A small network was shown many inputs. Here are its activations along a few directions, one row for each input.
Each table varies a few parts of the input and shows all the possible inputs, shuffled.
A made-up example of a description, with smaller parts first: values(3) and (point or ring(9) or (line(6) and ring(8))).
Shared parts are said once, and a part with two or three values counts as separate values.

Other details of the inputs shift rows strongly along two fixed directions, in all tables alike. That doesn't count.

Rows:
row 1: [ -9 -34 -11 -45 -35  19 -11  24 -27 -19 -30  -6 -16  25 -13]
row 2: [ -5  -7   4   1  13  -7   9   5  32  17  26 -10 -23 -35 -15]
row 3: [ -8   2   5  13  23   2  -5   8  36   4  14 -12 -25 -23 -13]
row 4: [ -2  -1   1   2  12  -2   9   6  29  14  20  -9 -22 -39 -16]
row 5: [ 13  31  -6  42  17 -17   5 -19 -26   0 -21  42  64  12  22]
row 6: [ -2  21   0  22  -2 -21  18 -33 -10  -2 -19  48  60  12  23]
row 7: [ -1   8   2   3  20   3  -4 -14  23   0  35 -31 -21 -18 -13]
row 8: [  6  36 -23  30  28 -21  -5 -28 -37  -1  -5  25  62   0   1]
row 9: [  0  25 -21  25  20 -30   2 -33 -45   6   6  29  71   4   5]
row 10: [ 14  12  14   8   9   6  10   0  31  10  14 -20 -25 -20   7]
row 11: [  6   3  -3 -11  -1   5   6 -18  31  13  12  -8 -24 -38   0]
row 12: [-10 -38 -11 -49 -43  15  -3  19 -33 -12 -22  -5 -12  20 -12]
row 13: [  5  -3   5   3  12  -5   8   3  23  21  25 -13 -24 -30  -7]
row 14: [-10 -36   7 -33 -41  14  -1  32 -27 -16 -16 -13 -10  46   7]
row 15: [-12  24 -16  28  19 -18  -3 -36 -11  -4 -22  52  59  12   9]
row 16: [-11  -6   2   7  17  -6   2   6  35  11  23 -14 -23 -25 -12]
row 17: [ 15  38   0  48  24 -14  -3 -18 -19  -2 -21  39  56  12  21]
row 18: [ -9  18 -21  18  12 -26  14 -40 -31  -1   5  41  73   9  -1]
row 19: [ -3   3   3  15  21   3  -6   6  32   6  17 -13 -28 -21 -11]
row 20: [ -6  16   3  22  -2 -26  17 -35 -10   0 -15  52  65  18  26]
row 21: [ 10   2  18   4   3  -2  17  -5  27  20  28 -18 -22 -20   9]
row 22: [  2   3  21   6   3  -2   8  -6  37  11  24 -18 -24 -11  13]
row 23: [ 10   6  16  12  12  -3   7   3  24  16  27 -24 -27 -12  11]
row 24: [ -9  17 -18  21  11 -26   9 -29 -21  10 -12  52  61   3   7]
row 25: [-11  19 -16  34  21 -26   5 -19 -15   4 -13  49  60  13   8]
row 26: [  3  -3   1 -12   0   1   5 -20  33  15  18  -8 -24 -34   2]
row 27: [-13 -34  -5 -29 -27  19 -16  40 -35 -22 -30  -5 -11  43 -10]
row 28: [ -5  -2  -1  -3  10  -4  -1 -16  32  14  22 -16 -24 -24  -3]
row 29: [  2  33   4  34  12 -12   4 -23  -3  -9 -26  48  52  18  20]
row 30: [  1 -32   9 -24 -35  22 -17  39 -43 -22 -24 -17 -11  48   7]
row 31: [ -5   0   5   5  -9   4   1   5 -17 -12 -20  16  21  35  14]
row 32: [  5 -21   9 -25 -28  23 -11  43 -33 -21 -29 -13 -21  40   0]
row 33: [ 10   5  18   1  -2   2  16  -7  31  15  22 -15 -24 -25   8]
row 34: [  0  -4   1  -9   6  -4   6 -17  27  20  24 -13 -24 -33  -5]
row 35: [  6   5  -3  -3   7   0   5  -6  21  20  19 -14 -25 -37  -8]
row 36: [  8   8  -2  -6   8   9  -2 -14  40   7   6 -11 -30 -36  -1]
row 37: [  7   0  22   1  -1  -2  15  -8  32  17  26 -13 -23 -20  10]
row 38: [  9   4   2   3  11  -1   8   3  21  19  20 -12 -24 -34  -9]
row 39: [  7  10  -3   2  14   4  -2  -1  26  13  11 -15 -27 -32  -9]
row 40: [ -4  29 -16  26  20 -15  -5 -32 -11  -6 -29  52  54   8   4]
row 41: [  0   3  22   3   1  -5   6 -12  43   8  21 -20 -23 -11  16]
row 42: [ -2  30 -17  24  14  -9  -6 -35  -4 -11 -35  56  52   7  11]
row 43: [-17 -38 -11 -35 -30  16  -9  45 -31 -25 -35   4  -5  29 -22]
row 44: [ 10   8   2   8  19   3   1   8  27  12  11 -15 -27 -30 -10]
row 45: [  8 -16  13 -12 -14   4   8  18 -10   8   9 -15 -18   7   6]
row 46: [-18 -38 -11 -39 -35  11 -13  27 -30 -13 -17  -9 -12  33  -9]
row 47: [  0 -24   8 -30 -35  25  -8  37 -27 -24 -31 -11 -16  43   1]
row 48: [-11 -37 -15 -50 -41  15   0  19 -51 -22  -7 -15   2  31 -21]
row 49: [  5   8  -4   4  21  -9 -10  -9   4  12  40 -43 -17 -23  -7]
row 50: [ 14   3  17  16  10  -2   0   1  21  17  29 -30 -24 -16  13]
row 51: [-13 -41 -13 -38 -40  14  -3  39 -41 -17 -24   4  -5  27 -18]
row 52: [ -4 -30   7 -37 -43  20  -2  31 -26 -24 -31  -5 -10  40   3]
row 53: [  6 -36   4 -34 -46  18  -3  35 -50 -12 -18 -15  -8  33   3]
row 54: [ -3   0  -1  -7   5   2  -3 -19  39  10  17 -12 -26 -26   4]
row 55: [ 10  12   6  13  23   6  -7   9  28   7   7 -14 -30 -24 -10]
row 56: [-22 -44 -11 -31 -33   9 -11  38 -33 -19 -19  -1  -7  39 -15]
row 57: [  4   4  -1   9  18   3   0   9  29   8  13 -10 -27 -31 -15]
row 58: [ 10  10  19   3   5   3   7 -10  42   4   9 -19 -26 -21  10]
row 59: [-17 -48  -9 -38 -39   9  -4  38 -40 -14 -19   5  -4  33 -17]
row 60: [ 13   7  14   3   2   2  18  -4  26  18  23 -19 -23 -24   7]
row 61: [  5   9  23  11   8   6   2  -4  38   4  16 -17 -27 -10  12]
row 62: [-10  25 -17  25  13 -12  -5 -38  -6  -9 -28  57  58  13  16]
row 63: [ -7  -2 -19 -12  -7   1  -1  -4 -35 -19 -11  11  32  22 -13]
row 64: [ 15  20  -1   9  26   3 -18  -3   4   3  24 -39 -22 -26 -13]
row 65: [  1  33   5  32  12 -15   3 -29   3 -12 -29  46  53  18  23]
row 66: [ 12  12  18  17  18   5   2   6  24  10  18 -22 -29 -11  10]
row 67: [  4   9   3  15  22   6  -8  10  32   4  10 -11 -31 -26 -15]
row 68: [-16 -33  -6 -30 -25  19 -18  46 -27 -28 -37   2 -10  33 -23]
row 69: [ -4   1  -3  -2  15  -5   2 -16  20   5  41 -31 -15 -19 -12]
row 70: [ 19  13  13  12  15   5   7   7  21  12  14 -21 -28 -20   6]
row 71: [  3 -31   4 -35 -41  16   4  37 -43 -11 -18  -9 -12  34   1]
row 72: [ -6 -25  -7 -34 -28  22 -21  33 -29 -21 -32  -7 -19  29 -15]
row 73: [  8  20  -3  37   8 -25  11 -25 -35   8  -9  48  72  16  25]
row 74: [  8  15   0   9  26   0 -15  -6   5   5  32 -42 -21 -22  -8]
row 75: [  0   8   2   7  17   4  -8  -4  29  10  15 -18 -29 -23  -5]
row 76: [ -6  27   6  34  11 -18   5 -32   2 -10 -22  46  56  23  27]
row 77: [ -9 -27 -11 -40 -29  21 -17  24 -43 -34 -18 -14  -3  41 -22]
row 78: [  4  30 -24  24  19 -25   3 -32 -43   5   3  26  66  -3   2]
Each input here is: ring(6) and (values(2) or line(5) or line(6)).
Changing only the ring(6) part turns row 78 into row 74. The same change can be made to row 48. Which row results? -> row 7
Which other rows does row 8 become when the values(2) part takes its other values? List them by row number. -> row 63
List by row number the other rows that have the ring(6) part in common with row 55. -> row 17, row 29, row 32, row 40, row 42, row 47, row 64, row 65, row 67, row 68, row 72, row 77
Start at row 43 and move only the line(6) part, one step at a time. The first step leads to row 57. Which rows follow, in order? -> row 44, row 39, row 1, row 36
Which other rows does row 69 become when the values(2) part takes its other values? List them by row number. -> row 49

Rows:
row 79: [ -3 -29  -1 -22  -5  15 -11  38  14   8  14 -37 -59 -20 -24]
row 80: [ -5  35  11  50  30 -20   7 -30  29  -3 -10  40  44   7  24]
row 81: [-25   6 -38  19   5 -21 -10  -8 -60 -18 -48  77  90  42  -5]
row 82: [ -1  40   0  38  28 -16   4 -45  25   2  -9  37  41  -6  22]
row 83: [-15 -28  -8 -36  -7  15 -11  18  17  -3  22 -42 -54 -13 -30]
row 84: [ 16  -9  10 -16  -3  25 -18  34 -10  -8  12 -56 -49   5 -10]
row 85: [  3  45 -12  38  49 -29  14 -59  32  21  40  13  31 -50  -7]
row 86: [  2 -22  -4 -27  -3  17 -21  28   8   2  13 -47 -57 -20 -26]
row 87: [-19  16 -41  12   8 -17  -4 -21 -53 -22 -40  68  88  27 -16]
row 88: [  9  39  23  58  31 -23  25 -23  40  17   4  38  30 -14  29]
row 89: [ -1 -28   1 -33 -16  10 -13  17  -4   3  22 -49 -45  -7 -14]
row 90: [  0 -25  35 -18 -21  19  -1  27  36  -7  11 -42 -56  10   8]
row 91: [ 14 -22  20 -33 -29  23   4  20  24   7   2 -33 -61 -13   7]
row 92: [-16  10 -20  12 -14  -7  -6 -12 -56 -31 -75  86  89  62  16]
row 93: [  8  54 -16  54  61 -27  15 -47  39  25  27  28  33 -62 -11]
row 94: [-21 -35  -2 -31 -58   8  -7  24 -65 -40 -63  39  46  90  17]
row 95: [  1  42 -15  44  50 -29  -3 -47  20  19  23  15  32 -37   1]
row 96: [-18 -30 -33 -39 -40  11 -21  26 -86 -41 -56  29  47  58 -20]
row 97: [-11 -36 -19 -41 -50   2  -2  18 -88 -27 -34  18  47  57  -3]
row 98: [  7  44  11  43  30 -19  12 -49  40  15  11  25  28 -22  26]
row 99: [-21  17 -38   9   8 -21  -2 -34 -46 -20 -27  58  85  26 -11]
row 100: [ 28  61   7  68  60 -18   8 -28  20  23  29   2  22 -36  13]
row 101: [  0 -33   6 -27 -13  11  -1  35   7  14  23 -40 -54 -17 -15]
row 102: [ 10  40  28  59  33 -24  25 -32  51  21  20  25  24 -19  34]
row 103: [  4 -23   2 -39 -16  14  -9   9   2  -1  30 -57 -49 -19 -18]
row 104: [  7 -18   8 -33 -17  30 -14  17  28  -4  -7 -32 -63 -12  -5]
row 105: [ 30  66  17  67  65 -25   9 -51  42  31  62 -24   8 -48  20]
row 106: [-18   6 -17  16 -15 -11  -4  -3 -58 -34 -78  92  94  73  18]
row 107: [  1 -22  27 -16 -11  25  -8  38  38 -10  -4 -32 -63   3  -3]
row 108: [  0 -20  -5 -39 -11  17 -15  12   4  -7  21 -54 -49 -17 -23]
row 109: [-17 -33 -13 -42 -62  12 -10  10 -71 -38 -65  39  46  80  16]
row 110: [ -7  36 -14  41  46 -30  13 -49  28  22  33  25  34 -37  -4]
row 111: [ -6 -29  -5 -28  -7  18  -5  34  17   3  15 -35 -58 -20 -31]
row 112: [  1  36 -11  46  45 -30  23 -36  27  30  28  32  33 -42  -1]
row 113: [  6 -30   8 -30 -17   9  -3  22  -2  13  28 -51 -48 -13  -8]
row 114: [-12 -29  -4 -31  -7  13 -17  22  12   0  20 -44 -54 -11 -22]
row 115: [  3 -19  10 -36 -20  26 -12   8  29  -5   1 -41 -60  -7   1]
row 116: [-16 -30  -9 -31 -54  16  -8  32 -67 -38 -79  50  40  75   8]
row 117: [  8 -28   6 -28 -14  11  -3  31   0  13  20 -46 -52 -17 -13]
row 118: [ 40  73  22  79  74 -26  21 -42  53  46  64 -20   0 -66  22]
row 119: [ 10  43  -5  43  27 -16  10 -40  20  12 -20  55  41 -19  21]
row 120: [-15 -36   3 -30 -62   7   3  29 -67 -33 -60  41  46  87  22]
row 121: [-17 -34 -27 -28 -38   6 -17  36 -84 -27 -56  32  42  58 -12]
row 122: [ -2  38   4  44  30 -19   6 -37  27   2  -9  40  41   0  23]
row 123: [ 22 -14  25 -17 -13  17  -1  28 -11   5  35 -68 -50   6   6]
row 124: [ 11 -23   5 -34 -17  15   1  24   0   6  23 -50 -50 -23 -16]
row 125: [ -2 -35   7 -29 -15   9  -1  26   6  14  31 -45 -52 -13 -11]
row 126: [  8 -20  -2 -30 -11  20  -9  28   3  -1  13 -46 -53 -25 -25]
row 127: [ 12  42  16  52  30 -22  24 -29  38  21   3  39  29 -20  28]
row 128: [-35 -40 -38 -39 -40   8 -17  33 -81 -41 -60  45  49  70 -25]
row 129: [  8 -23  26 -31 -32  20   6  19  18   2   7 -35 -49   3  12]
row 130: [-12  11 -10  24 -12 -13   4  -2 -47 -23 -70  89  85  59  21]
row 131: [ -2  37  -8  48  50 -32   7 -47  32  30  38  17  27 -43   4]
row 132: [ -5 -35   3 -34 -16  12   6  22  10  10  32 -43 -52 -14 -19]
row 133: [  4 -23  30 -13 -16  24  -1  43  34  -6  -6 -28 -61   3   0]
row 134: [  0 -31   0 -42 -22  13   5  16  -5   1  24 -41 -38  -9 -21]
row 135: [ 13 -23  21 -35 -31  21   5  12  24   7  11 -40 -59  -9  11]
row 136: [ 10  45  -9  44  48 -29  24 -46  29  29  33  22  33 -54  -4]
row 137: [  9 -22  24 -30 -29  22   5  26  18   2  -2 -28 -52  -1   7]
row 138: [ 20  59   5  58  56 -21   1 -43  20  15  35  -8  24 -26  16]
Describe the family of inputs behind these rows. -> ring(6) and (point or line(4) or ring(5))
Changing only the ring(6) part turns row 114 into row 125. The same change can be made to row 80. Which row results? -> row 102
Changing only the ring(6) part turns row 127 into row 122. The same change can be made to row 118. Which row results? -> row 138
List by row number the other rows that have the ring(6) part in common with row 109. -> row 85, row 89, row 90, row 94, row 98, row 103, row 105, row 110, row 131
Which other rows does row 115 become when the ring(6) part takes its other values? List them by row number. -> row 91, row 104, row 109, row 119, row 135
Start at row 112 and move only the ring(5) part, one step at a time. The first step leads to row 136. Which rows follow, in order? -> row 124, row 117, row 101
Which other rows does row 99 become when the ring(5) part takes its other values? List them by row number. -> row 83, row 95, row 108, row 114
Which other rows does row 92 become when the line(4) part takes its other values? List them by row number. -> row 104, row 106, row 107

Rows:
row 139: [ -3  -2  -8  -4 -12   7  -6  11 -33 -21 -31  20  24  37   1]
row 140: [  6  18  13  29   5 -10   6 -13  -3   1  -8  20  31  17  28]
row 141: [ -5  -1 -16   2   7  -2  -3   1 -10   2  -5  14   9  -6 -11]
row 142: [ -5  -3 -11  -8  -6  -3  -9  -1 -40 -14  -6   1  27  26  -4]
row 143: [ -1  21 -13  20  29 -10  -6 -18   2   3  15   2  17 -16 -11]
row 144: [  1  16  -5  18   9 -18   9 -21 -15   6   9  13  36   2  11]
row 145: [-13 -35  -1 -45 -24  20 -12  16  14 -12   5 -34 -49  -1 -21]
row 146: [  8 -37  18 -43 -37  23  -2  34  -7  -5  10 -51 -53   6  -2]
row 147: [ -9 -38  -8 -42 -22  21 -14  39 -11  -9   0 -38 -46   0 -28]
row 148: [ -8 -11  -4  -8   0   1  -2  10   2   2  10 -10 -14  -7 -16]
row 149: [ 11  24  -1  21  13 -13   4 -23 -12   3  -1  16  34  -2  12]
row 150: [  0 -41  25 -36 -39  25  -5  45   4  -9  -8 -36 -53  26   5]
row 151: [  2  20  -3  25  22  -5   3  -7  15   2  -5  19  11 -11   0]
row 152: [ -8 -42   1 -45 -31  19  -6  40  -8  -5   3 -38 -50   4 -21]
row 153: [ 13   5  11   4   9   0   7  -9  22  21  37 -31 -29 -29   5]
row 154: [-10   1  -1  14  -9  -6   0   7 -24 -12 -40  49  44  38  14]
row 155: [  0  10   1  18  19 -15   8 -15  13  12  24   2   9 -16   0]
row 156: [  1   9   4  14  -9  -6   9  -6 -28 -11 -20  28  43  35  21]
row 157: [ -1 -35   7 -36 -25  13   0  30  -2   1  15 -40 -44   1 -10]
row 158: [-20  -1 -23  -5 -11 -11  -1 -20 -27 -15 -33  47  53  24   0]
row 159: [ -2  15 -13  20  14 -13   3 -11 -10   1 -15  36  38  -6  -3]
row 160: [ -5  14 -14  20  31 -11  -4 -12  11   7  14   6   9 -25 -17]
row 161: [-21 -15 -12 -18 -35   5  -3   2 -39 -34 -61  55  50  59   9]
row 162: [ 1 -7  2 -6 -7  1  5 10  1  4 -3  3 -7 -6 -4]
row 163: [  0  29  -2  42  31 -15   0 -15  18   4 -11  36  28  -9   8]
row 164: [ 13   1  21  -1  -1  12  -8   9  17   1   8 -34 -36  -2  11]
row 165: [ -1 -28  14 -29 -25  22  -1  38   6  -7  -6 -24 -46  11  -8]
row 166: [ 14  36  -3  33  45 -10   3 -30  41  26  37 -12 -13 -54  -4]
row 167: [ 14  26  21  33  29  -9  19 -17  50  21  26  -4 -11 -31  15]
row 168: [ 13 -11   8 -20  -2  17  -7  18  21   4  20 -47 -56 -27 -15]
row 169: [  6  -3   1 -13  -2   4  -6   4  -7   2  17 -33 -19  -6  -5]
row 170: [-10  -4 -24  -7  -9  -3 -10   3 -49 -17 -25  20  40  29  -9]
row 171: [ 12  32   9  34  39 -17  10 -33  38  25  52 -20  -5 -44   5]
row 172: [  7  25   4  30  23  -5  -5 -11  17   2  -3   9   8  -6  10]
row 173: [  5  32  17  32  34  -7   5 -34  79  17  16   5 -20 -44  16]
row 174: [  0 -43   8 -45 -34  20   0  35  -6   1   9 -40 -52   7  -9]
row 175: [-18  -2 -22  -6 -14  -7   1 -20 -26 -12 -35  52  50  25   4]
row 176: [ 12  23  -1  17  22  -8   2 -23   7  16  22  -8   3 -22   6]
row 177: [-22 -32 -19 -39 -53   7  -6  11 -61 -36 -66  51  50  63   2]
row 178: [ 16  29  12  24  21  -3   5 -18  18   7  13  -7   0 -12  13]
row 179: [  1  13  -5  17  17 -11   9 -13  15  18  12  13   4 -24  -2]
row 180: [  6 -10  10  -8 -10   1   9   9   6   7   7 -10 -15  -6   3]
Describe the family of inputs behind these rows. -> line(6) and (point or ring(6))
Changing only the line(6) part turns row 152 into row 162. The same change can be made to row 169. Which row results? -> row 149
Changing only the line(6) part turns row 150 into row 155. The same change can be made to row 163. Which row results? -> row 160
Which other rows does row 166 become when the ring(6) part takes its other values? List them by row number. -> row 141, row 153, row 174, row 176, row 179
